A small network was shown many inputs. Here are its activations along a few directions, one row for each input.
In each table, some parts of the input vary, and every possible input appears once, in random order.
A made-up example of a description, with smaller parts first: one of 5 places around a ring, together with either a single point or (one of 2 separate values, together with one of 4 places along a line) or one of 11 places around a ring.
Shared parts are said once, and a part with two or three values counts as separate values.

Other details of the inputs shift rows strongly along two fixed directions, in all tables alike. That doesn't count.

Table:
x1: [ 23   2  12 -22  23 -17  -1  20  29   0  -7   2 -16  16   7  -9]
x2: [ 25   3  10 -19  14 -17   4  11  29  -2  -9  -3 -23   3  11  -7]
x3: [ 34 -33  27  -5 -45  28 -48 -36  35  -1  -1   5  56  -1  17 -24]
x4: [-45  24 -21  15  30  -7  36  17 -46  10   9  -5 -31  -2 -19  24]
x5: [ 18   0  18 -18  16 -14   5   5  29  -1 -10  -2 -18   8  11  -3]
x6: [-31  -8 -11  25 -29  31 -13 -23 -36  15  19   1  41 -10 -10   2]
x7: [ 18  -3  21 -20  19 -12   1   9  27   0 -12  -2 -14  12   7  -5]
x8: [-34  -6 -15  21 -24  28 -22 -15 -36   9  21   4  43 -11 -15 -12]
x9: [ 30   6   6 -18  16 -19   6  16  30   0  -6   0 -24   7  13  -7]
x10: [ 47 -27   8  -1 -53  21 -41 -39  33 -17   0   3  44 -20  21 -29]
x11: [ 16  -2  20 -17  14 -12   5   4  29   2  -8   0 -15  11  10   4]
x12: [ 43 -30  16   2 -55  25 -35 -45  33 -12   0   3  46 -15  23 -15]
x13: [-46  19 -34  28   7 -10  44  22 -33  -7 -19  -8 -28  -1 -24  38]
x14: [-31  -7 -11  19 -23  27 -25 -14 -43   5  17   7  46  -9 -16 -10]
x15: [ 28   3  14 -23  22 -22   0  19  26  -6 -10   5 -20  14  11  -5]
x16: [-42  22 -22  15  29  -9  39  15 -47   5   8  -4 -32  -6 -20  26]
x17: [-30  -6 -13  25 -28  30 -14 -22 -38  13  18   0  40 -13 -11  -5]
x18: [ 27   5   6 -15  12 -17   6   8  28  -9  -9  -3 -28  -1  13  -4]
x19: [-48  18 -35  21  11 -14  36  20 -36 -10 -13 -14 -36   1 -28  29]
x20: [-40  29 -31  14  33 -11  34  28 -46   9  14  -1 -34   1 -19  20]
x21: [ 22  -2  23 -20  18 -16   2   7  24  -6 -14   1 -17  10  11  -1]
x22: [ 36   5   1 -15  12 -21  11  11  29 -13  -7   1 -30   0  14  -1]
x23: [-33 -10  -3  22 -25  30 -19 -21 -41   9  16   7  46  -4 -13   3]
x24: [-34  -8 -12  18 -21  29 -25 -11 -37  11  18   4  46  -6 -19 -14]
x25: [ 24   1  14 -11   8 -12  10   0  27  -3  -9  -3 -23   3  15   9]
x26: [ 25   4  10 -20  20 -19   3  17  32  -2  -5   2 -21  12  11  -7]
Description of these inputs: either one of 2 separate values or (one of 4 places along a line, together with one of 6 places along a line).
- Which of the alternatives is x5? => one of 4 places along a line, together with one of 6 places along a line
- Change only the place on the line of 6 in x15. List by row number the other rows that result. => x1, x9, x20, x22, x26

Table:
x27: [11 -2  0 -3 -4 -2 -4  0 10 -5 -4  0 -1 -1  4 -4]
x28: [ 8 -2 10 -7  4  1 -6  3 10  5  0  4  6  5  5 -5]
x29: [ 9 -2  4 -2 -3 -1 -1 -4 11 -4 -5 -1 -1 -1  5 -2]
x30: [11 -2  0 -2 -5 -3 -3  0 10 -7 -4  1  0  0  4 -3]
x31: [11 -2  0 -1 -6 -2 -2 -2 12 -4 -2 -1 -2  0  5 -2]
x32: [11 -3  5 -2 -4 -1  0 -5  9 -3 -4  0 -1  0  6  2]
x33: [ 9 -3 10 -9  5  0 -8  0  8  5  3  2  4  5  5 -8]
x34: [  8  -3   9 -10   6  -1  -9   2   8   2   3   5   5   4   3 -10]
x35: [-23   9   1  -2  26 -13  21  19  -9   3  -9  -4 -25  13 -12  19]
x36: [11 -2  0 -1 -6 -2 -1 -2 11 -2 -3 -2 -2 -1  5 -2]
x37: [11 -2 -1 -2 -5 -2 -1 -1 12 -3 -3 -2 -2 -1  4 -3]
x38: [ 9 -3  4 -3 -3 -1 -1 -3 10 -4 -5 -2 -1 -2  4 -3]
x39: [  9  -3  10 -10   6  -1  -9   1   7   3   5   3   3   4   4  -9]
x40: [-20  -4 -10  16 -20  18  -9 -14 -23   3   8   0  24 -10  -8  -1]
x41: [ 9 -3  5 -3 -4 -1  0 -4 10 -3 -6 -2 -1 -2  5 -2]
x42: [10 -2  1 -3 -5 -3 -3  0  9 -5 -5  0 -1 -1  4 -3]
x43: [-13  12  -3  -1  23 -14  23  15 -10   2  -3  -2 -27   4  -6  17]
x44: [10 -3  5 -2 -4 -1 -1 -5 10 -4 -3  1 -1  0  6  2]
x45: [-17  -3 -14  17 -21  17  -9 -12 -20   4  11   0  22  -9  -8  -2]
x46: [-13  12  -4  -1  24 -13  23  15 -10   2  -2  -2 -28   4  -6  16]
x47: [-15  13   1  -7  33 -12  14  20 -15   8   6   0 -23   9  -7   6]
x48: [-40  12 -23  19   6   5  13   8 -44   6  10   0   0  -3 -20  12]
x49: [ 9 -2 11 -7  4  0 -6  1  9  6  1  3  5  5  5 -6]
x50: [12 -2  0 -3 -4 -3 -3  0  9 -6 -5  0  0 -1  4 -4]
x51: [10 -2  1 -2 -6 -2 -2 -2 12 -3 -3 -2 -2 -1  5 -2]
x52: [-19  -4 -10  16 -19  18  -9 -14 -22   3   8   0  23 -10  -8  -2]
x53: [-17  -5 -10  17 -20  19  -8 -15 -24   2  10   2  26  -9  -8   1]
- What do these inputs look like to the network? => either a single point or one of 6 places along a line or (one of 4 places along a line, together with one of 5 separate values)
- Change only the choice among 5 separate values in x48. List by row number the other rows that result. => x27, x30, x42, x50
- Change only the choice among 5 separate values in x45. List by row number the other rows that result. => x31, x36, x37, x51

Table:
x54: [-12   1   5  -2  10   1   1   5 -10   7   3   2   1   6  -5   3]
x55: [-8  3 -3  4  3  0  7  1 -8  2  1 -1 -4 -1 -3  7]
x56: [ -7   4  -7   3   4  -1   4   4 -10  -1   2   0  -4  -2  -5   2]
x57: [ 28  -5  21 -21  10  -8 -11   3  30   0  -4   3  -3   8  13 -13]
x58: [ 28  -3  12 -13   1  -8  -3   0  30  -3  -6  -1  -9   2  14  -6]
x59: [-9  3 -4  4  2 -1  6  2 -9 -2 -2 -1 -4 -1 -5  6]
x60: [ -7   4  -6   3   4  -1   4   3 -10   1   4   0  -4  -2  -3   2]
x61: [-10   2  -5   4   2  -1   6   3  -7  -1  -2  -1  -4   0  -5   6]
x62: [-9  4 -7  4  3 -1  4  6 -7  2  1 -1 -3  1 -5  2]
x63: [  5 -19  -5  15 -46  29 -35 -30  -4  -2  10   4  52 -13   2 -19]
x64: [-9  3 -3  4  3  1  7  1 -7  3  1 -2 -4  0 -3  7]
x65: [ 28  -3  11 -13   2  -8  -3  -1  28  -5  -6   0  -8   1  14  -6]
x66: [-8  3 -4  4  2 -1  6  1 -9  0  0 -1 -4 -1 -3  6]
x67: [-10   3  -5   5   1  -1   6   4  -6   1  -3  -2  -3   1  -5   6]
- What do these inputs look like to the network? => one of 2 separate values, together with either a single point or one of 6 places along a line
- Changing only the choice among 2 separate values turns x65 into x55. The same change can be made to x63. Which row results? => x61
